Each row below is a small network's average activation on inputs in which a field has the value named, seen along a few directions.
Related values have similar rows: they may be neighbours, one step apart, or belong to one group.
In the rows, 500 means zero.
Random noise pushes rows far along 15 fixed directions. That doesn't count. These rows show it; they differ only by the noise:
[462 512 512 557 520 423 430 622 421 557 526 553 537 539 575 535 561 415
 431 528 539 440 443 433 403 407]
[652 399 487 447 421 541 456 495 579 410 308 438 444 562 601 534 532 480
 513 578 385 441 432 410 486 527]
[439 551 433 512 487 401 608 657 477 598 444 564 536 499 584 537 550 509
 568 501 431 555 395 466 506 536]
[601 468 578 372 559 499 497 524 563 422 442 381 402 521 632 519 482 606
 489 476 515 481 456 542 541 515]
[248 521 472 405 414 423 539 407 577 406 557 618 588 534 584 742 285 438
 540 488 453 485 543 523 486 531]
[401 445 601 550 628 429 588 586 516 521 619 410 541 376 527 498 544 495
 363 490 605 504 350 453 499 528]
[592 460 644 450 639 546 520 424 588 428 557 430 450 399 409 499 528 670
 653 489 428 399 632 535 503 437]
[536 372 452 315 283 532 511 380 600 371 315 453 385 557 551 378 452 648
 544 440 419 583 572 549 537 434]
[525 407 509 510 448 418 389 530 496 480 496 553 470 503 425 410 610 506
 491 468 482 466 542 496 317 371]
[463 332 654 384 646 527 487 433 625 486 545 390 375 448 631 508 290 444
 518 443 564 408 446 522 533 600]
[108 281 485 452 389 553 413 463 535 498 218 468 388 829 469 483 657 525
 392 558 407 510 637 531 456 479]
[663 630 449 476 432 426 434 442 520 452 532 479 501 481 610 410 391 509
 497 414 492 515 576 519 542 492]
[401 519 561 393 422 750 473 710 332 488 708 311 529 313 517 272 599 412
 651 478 660 601 543 402 343 502]
[484 379 508 552 618 446 603 501 511 554 602 628 488 396 332 509 472 576
 519 470 620 558 417 693 494 540]
[539 435 429 601 491 561 554 501 447 522 469 610 535 463 436 510 476 475
 757 584 386 380 652 544 484 515]
[654 568 617 472 555 457 435 350 612 441 638 529 515 376 419 518 464 579
 530 437 461 454 535 440 474 325]
[456 387 492 459 428 529 449 539 460 389 488 455 503 531 574 512 480 442
 438 544 575 459 514 527 416 522]


Values of Panak:
u3: [575 394 448 509 448 340 542 411 543 360 471 560 463 482 577 539 343 574
 568 418 446 371 624 657 485 450]
u4: [637 588 509 340 555 651 500 435 537 501 450 521 479 544 389 647 484 612
 551 559 491 558 470 519 548 598]
u10: [589 518 412 466 390 416 687 574 471 428 423 556 587 438 536 597 503 577
 535 550 402 485 432 472 519 507]
u7: [486 527 559 520 608 602 532 482 509 487 482 497 513 552 494 671 529 541
 548 605 461 434 505 492 587 482]
u5: [540 619 599 387 578 539 403 445 521 456 691 563 524 456 386 640 428 442
 493 500 596 535 458 516 410 504]
u1: [608 674 476 493 337 554 463 311 543 481 541 563 543 432 456 472 386 395
 585 452 384 528 538 329 554 357]
u8: [494 564 534 583 568 397 459 432 614 529 643 483 414 397 447 407 434 369
 524 313 532 571 434 593 481 580]
u2: [509 510 322 557 379 413 467 514 446 509 477 548 544 510 442 370 502 481
 517 435 475 548 623 554 432 605]
u9: [548 558 579 387 547 686 519 449 472 434 623 426 449 437 415 540 423 527
 582 451 619 557 498 602 537 535]
u6: [413 477 403 444 329 447 593 532 487 342 439 389 504 487 622 516 462 516
 540 422 440 492 564 523 460 555]
The values of Panak form a ring.
A walk along Panak starts at u3 and steps to its neighbour u2. Put u10, u5, u1, u6 in the order it reaches them.
> u6, u10, u1, u5
What is the length, in steps, of the shortest route from u8 to u4?
> 5

Values of Gugum:
w6: [633 804 451 803 541 175 467 579 624 488 497 376 503 484 412 376 870 406
 339 362 287 580 371 412 471 553]
w10: [292 478 481 815 445 296 398 382 534 601 661 719 460 435 549 514 329 178
 562 325 514 438 437 559 386 306]
w2: [422 477 414 400 547 379 551 589 551 634 296 574 569 592 619 525 470 631
 527 572 329 478 556 430 540 708]
w3: [355 576 404 599 440 414 570 599 308 371 441 605 497 668 579 689 514 557
 717 536 411 329 819 759 506 343]
w9: [477 110 751 142 703 324 308 518 723 691 320 492 179 601 613 436 402 439
 563 332 369 303 413 323 222 457]
w5: [399 529 419 392 192 441 792 327 492 463 514 638 594 426 677 608 252 620
 299 429 645 679 229 409 779 103]
w7: [438 311 652 247 620 508 481 486 506 490 338 576 369 778 692 691 363 756
 499 576 519 343 613 681 612 288]
w11: [463 335 484 234 482 475 588 739 393 356 472 352 594 426 790 476 333 574
 529 630 564 400 613 524 426 812]
w8: [396 625 443 238 392 512 570 524 404 586 401 624 544 590 745 520 266 614
 763 538 359 455 716 393 596 375]
w1: [420 137 391 434 569 242 641 535 605 774 372 834 569 467 286 462 346 539
 567 560 338 402 526 511 377 818]
w4: [519 552 491 502 525 468 645 389 601 397 548 447 420 427 685 714 249 444
 353 378 686 600 137 640 664 595]
The values of Gugum form a tree with 3 forks.
List every value one step from w3, in the order listed.
> w6, w8
List every value one step from w4, in the order listed.
> w5
List every value one step from w10, in the order listed.
> w11
